These are the activations of a small neural network, seen along a few directions. Each row is one input.
In each table, some parts of the input vary, and every possible input appears once, in random order.
A made-up example of a description, with smaller parts first: one of 2 separate values, together with either a single point or one of 9 places around a ring or (one of 6 places along a line, together with one of 8 places around a ring).
Shared parts are said once, and a part with two or three values counts as separate values.
In the rows, zero is written as 128.

Other details of the inputs vary at random and push rows far along three fixed directions, the same in every table; ignore that.

Table:
r1: [205 220  86 160 154  59 109 158 121 137 126 145 131]
r2: [122  98 231  78 178 191 189 140 106  45  84 117  74]
r3: [102 104  90 163 160 122  80 159  89 126 132 122 158]
r4: [107 101  89 170 129  99 112 167  93 108 131 116 158]
r5: [194 172 108 115 128  70 134  83 188 177 102 137  85]
r6: [123 131 158 124  93 158 124  91 147 129 153 131 150]
r7: [ 94  98 111 121 115 169 142 107 155 158 121 136 128]
r8: [186 169  49 171 177  44 100 150 135 149  88 129 112]
r9: [106 110 103 169 154 118  92 164  91 120 142 119 173]
r10: [102 102 194 144 213 146 149 205  31  48  89  84  79]
r11: [102 120 156 114  98 144 115  99 152 149 153 125 137]
r12: [190 171 222  97 189  85 174 117 148 107  49 104  13]
r13: [136 107  89 144 117 105 108 168  90  78 143 130 172]
r14: [108 116 130 105  93 153 132 103 132 156 151 126 119]
r15: [135 112 135 103 109 167 125  90 150 120 148 123 158]
r16: [107 106 144 112 107 150 112  93 146 151 151 130 131]
r17: [186 182  80 120 153 109 137  80 178 199  94 120  90]
r18: [134 122 118  96  95 171 145  99 137 124 149 118 146]
r19: [123 119 146 120  67 138 145  94 141 121 139 129 142]
r20: [ 94 121 146 109  93 143 142 117 157 149 146 150 132]
r21: [113 137 117 158 120 115 115 182  93  96 150 164 172]
r22: [100 114 104 149 135 108 101 188  98 118 148 162 149]
r23: [ 99 107 125 124 112 162 154 110 158 153 129 133 141]
r24: [103 129 142 107  85 147 135 108 137 153 153 121 124]
Description of these inputs: one of 4 separate values, together with either a single point or one of 5 places along a line.
Changing only the choice among 4 separate values turns r5 into r22. The same change can be made to r12. Which row results?
> r20
List by row number the other rows that have the choice among 4 separate values in common with r3.
> r6, r9, r11, r15, r16
Change only the choice among 4 separate values in r23. List by row number the other rows that result.
> r4, r9, r10
Change only the place on the line of 5 in r10. List by row number the other rows that result.
> r1, r14, r17, r24
